A small network was trained on invented records. Each row is its activation on one of them, seen along a few directions.
After each row come some of the record's fields: S, H, M, D, W, C.
A field that a record lacks is written none.
Other fields move the rows too, some of them a lot.
In the rows, zero is written as 500.
Random noise pushes rows far along 2 fixed directions. That doesn't count. These rows show it; they differ only by the noise:
[675 649 638 537 556 437 652 282 317 653 400 454 485 413 543 408]
[811 692 708 484 686 348 747 257 179 645 296 599 589 344 586 359]
[388 516 573 728 381 654 370 261 501 744 672 137 242 691 430 526]
[542 645 493 514 339 497 636 377 549 593 452 323 408 358 521 441]

[659 441 568 768 583 545 472 641 310 785 505 561 735 681 658 720] : (S s1; H h1; M m1; D d1; W w2; C c1)
[427 490 470 337 469 449 555 457 541 351 486 503 377 429 453 403] : (S s2; H h1; M m1; D d1; W w2; C c3)
[691 412 689 569 890 409 434 496 161 544 467 795 704 668 552 517] : (S s1; H h1; M m2; D d2; W w2; C c1)
[491 492 451 420 458 497 527 576 528 419 480 544 542 427 524 541] : (S s2; H h1; M m1; D d2; W w2; C c3)
[525 554 754 666 714 457 455 151 159 750 548 439 305 719 435 413] : (S s2; H h2; M m2; D d1; W w2; C none)
[543 436 440 481 473 473 540 687 543 450 463 576 633 468 596 574] : (S s1; H h1; M m1; D d1; W w2; C c1)
[437 433 551 534 608 516 373 416 406 523 593 509 411 677 427 485] : (S s2; H h2; M m1; D d2; W w2; C none)
[448 485 603 592 537 569 418 358 438 569 561 438 410 627 437 515] : (S s1; H h1; M m2; D d1; W w1; C c3)
[469 564 396 499 183 503 644 591 745 495 478 341 435 290 599 552] : (S s2; H h1; M m1; D d1; W w2; C c1)
[532 567 409 357 454 455 578 555 611 354 417 583 543 352 500 411] : (S s1; H h2; M m2; D d1; W w1; C none)
[548 392 538 437 745 447 399 519 351 416 529 702 569 626 489 454] : (S s1; H h2; M m1; D d2; W w2; C none)
[373 498 465 589 422 551 391 490 557 547 591 390 413 616 468 500] : (S s1; H h2; M m2; D d1; W w2; C none)
[365 540 238 538 134 557 548 785 824 520 507 335 542 383 570 626] : (S s2; H h1; M m2; D d1; W w2; C c1)
[454 554 445 587 336 565 481 496 639 553 538 353 422 497 476 536] : (S s2; H h1; M m2; D d1; W w1; C c1)
[485 391 465 504 524 555 402 564 551 445 541 529 557 570 483 563] : (S s1; H h1; M m1; D d2; W w1; C c2)
[477 346 536 422 580 549 406 514 505 349 527 560 546 592 471 543] : (S s2; H h1; M m1; D d2; W w1; C c2)
[417 337 627 659 717 586 215 376 321 597 697 487 399 855 416 528] : (S s1; H h2; M m1; D d2; W w2; C none)
[537 444 518 561 635 473 477 581 404 584 491 569 593 602 549 545] : (S s1; H h1; M m2; D d1; W w2; C c1)
[235 465 344 540 253 601 395 552 761 487 650 271 272 566 427 513] : (S s1; H h2; M m2; D d1; W w2; C none)
[534 602 299 630 185 528 627 727 716 684 489 352 563 363 648 631] : (S s1; H h1; M m1; D d1; W w2; C c1)
[597 441 661 582 749 529 343 310 254 572 558 543 523 693 466 459] : (S s1; H h2; M m1; D d2; W w1; C none)
[514 548 595 441 541 490 517 260 384 460 500 419 350 458 414 414] : (S s1; H h1; M m1; D d2; W w2; C c3)
[393 477 425 369 433 528 465 527 667 312 519 472 450 415 414 431] : (S s1; H h2; M m2; D d2; W w1; C none)
[779 601 382 285 548 277 780 774 513 320 240 880 836 143 670 450] : (S s1; H h1; M m1; D d2; W w2; C c1)
[416 618 417 374 314 460 603 463 650 409 434 416 410 362 468 394] : (S s2; H h2; M m2; D d1; W w1; C none)
[543 543 504 600 457 474 517 500 446 651 505 495 519 542 585 516] : (S s2; H h2; M m1; D d1; W w2; C none)
[339 451 591 745 314 730 305 247 610 665 742 108 163 689 401 602] : (S s2; H h1; M m1; D d2; W w1; C c2)
[504 585 533 529 456 482 530 399 477 544 465 449 476 476 490 427] : (S s1; H h2; M m2; D d1; W w1; C none)
[400 379 395 488 510 532 375 645 609 391 575 562 504 597 445 558] : (S s1; H h1; M m2; D d2; W w2; C c1)
[799 633 604 373 672 355 760 464 334 466 238 725 711 229 583 436] : (S s1; H h1; M m2; D d2; W w1; C c1)
[394 422 399 568 401 566 350 573 617 516 641 456 441 628 492 548] : (S s2; H h2; M m1; D d2; W w2; C none)
[544 328 586 709 700 588 313 558 333 674 608 590 600 783 524 680] : (S s1; H h1; M m1; D d2; W w2; C c2)
[393 549 412 395 341 477 557 514 681 401 462 441 438 394 475 419] : (S s2; H h2; M m2; D d1; W w1; C none)
[610 545 523 687 452 539 547 525 452 738 467 397 616 513 592 618] : (S s1; H h1; M m1; D d1; W w1; C c1)
[570 327 492 562 687 515 355 671 423 497 569 672 670 678 545 600] : (S s1; H h1; M m1; D d2; W w2; C c1)
[655 476 675 316 833 320 595 385 199 383 379 831 600 469 515 367] : (S s2; H h1; M m1; D d2; W w2; C c3)
[604 551 515 471 486 469 664 503 467 568 393 529 568 358 580 548] : (S s1; H h1; M m1; D d1; W w2; C c3)
[328 538 526 781 316 689 334 287 568 782 707  94 193 724 413 551] : (S s1; H h2; M m1; D d1; W w1; C none)
[317 301 530 701 607 672 147 531 497 580 779 433 385 872 405 605] : (S s1; H h2; M m2; D d2; W w2; C none)
[544 406 524 380 694 440 461 499 416 380 487 666 561 544 476 437] : (S s1; H h2; M m1; D d2; W w2; C none)
[594 465 743 771 720 568 327 220 192 812 614 458 453 826 483 535] : (S s2; H h2; M m1; D d2; W w1; C none)
[398 351 550 527 685 533 298 526 408 467 612 591 491 745 435 510] : (S s2; H h2; M m2; D d1; W w2; C none)
[533 365 464 374 589 462 480 650 520 321 487 649 607 504 533 533] : (S s2; H h1; M m1; D d2; W w2; C c1)
[477 433 380 633 363 545 473 746 631 601 539 472 623 530 607 663] : (S s1; H h1; M m1; D d1; W w2; C c1)
[423 510 388 431 390 474 509 630 632 403 498 547 522 430 508 505] : (S s2; H h2; M m2; D d2; W w2; C none)
[480 439 520 483 572 559 452 424 502 525 541 418 432 559 450 517] : (S s1; H h2; M m1; D d2; W w1; C none)

Which values does each new row have?
[338 400 587 553 599 619 316 316 472 527 651 332 270 732 331 477] : (S s1; H h2; M m2; D d1; W w1; C none)
[464 703 339 293 127 459 774 425 802 407 398 262 301 121 489 403] : (S s2; H h2; M m1; D d2; W w1; C none)
[338 465 466 444 398 534 449 427 605 459 612 338 276 539 416 473] : (S s2; H h2; M m1; D d2; W w2; C none)
[366 552 382 479 285 514 573 600 672 469 490 426 426 393 496 530] : (S s1; H h1; M m2; D d1; W w2; C c3)
[714 690 562 521 560 412 715 444 372 650 316 598 609 332 579 444] : (S s1; H h2; M m2; D d1; W w1; C none)
[297 390 257 430 283 569 338 726 796 305 640 456 474 530 469 533] : (S s2; H h2; M m1; D d2; W w2; C none)
[480 384 406 485 462 538 486 714 584 454 504 538 627 487 550 660] : (S s1; H h1; M m1; D d2; W w2; C c2)
[522 562 505 560 376 514 581 466 551 604 459 346 492 437 541 533] : (S s2; H h1; M m1; D d1; W w1; C c1)
[339 401 393 490 411 585 359 568 658 438 659 373 369 592 455 542] : (S s1; H h2; M m1; D d2; W w2; C none)
[375 410 549 637 581 612 277 438 426 578 670 414 384 754 402 553] : (S s1; H h2; M m2; D d2; W w2; C none)
[600 525 454 550 465 511 546 571 531 572 447 504 600 473 577 537] : (S s1; H h1; M m1; D d1; W w1; C c1)
[479 577 593 596 494 537 478 308 432 616 532 354 371 560 452 441] : (S s1; H h2; M m2; D d1; W w1; C none)
[553 433 539 536 587 510 472 616 426 486 454 643 693 535 566 573] : (S s1; H h1; M m2; D d1; W w2; C c2)
[482 495 537 540 548 471 440 503 408 520 515 559 538 589 523 472] : (S s2; H h2; M m2; D d1; W w2; C none)
[443 438 650 696 601 585 339 279 349 716 643 318 358 777 443 503] : (S s1; H h2; M m1; D d1; W w1; C none)
[338 487 510 597 348 587 439 355 573 636 629 195 255 611 442 517] : (S s2; H h2; M m1; D d1; W w2; C none)
[443 376 470 524 558 571 334 565 524 463 609 510 526 634 466 544] : (S s1; H h2; M m1; D d2; W w2; C none)
[513 402 384 363 563 458 484 731 566 331 485 694 657 456 537 515] : (S s1; H h2; M m1; D d2; W w2; C none)
[405 512 377 393 265 553 572 592 717 366 463 421 509 355 516 530] : (S s1; H h1; M m1; D d1; W w1; C c3)
[215 483 199 502 101 636 410 700 931 419 639 274 332 467 441 594] : (S s1; H h2; M m2; D d2; W w2; C none)
[352 435 582 535 480 616 369 247 518 537 658 193 219 632 363 480] : (S s1; H h2; M m1; D d2; W w1; C none)
[468 283 557 505 763 519 286 627 393 364 587 713 604 738 454 553] : (S s1; H h1; M m2; D d2; W w2; C c1)
[470 591 443 518 357 489 617 549 529 555 443 485 498 411 530 537] : (S s1; H h1; M m2; D d1; W w2; C c3)
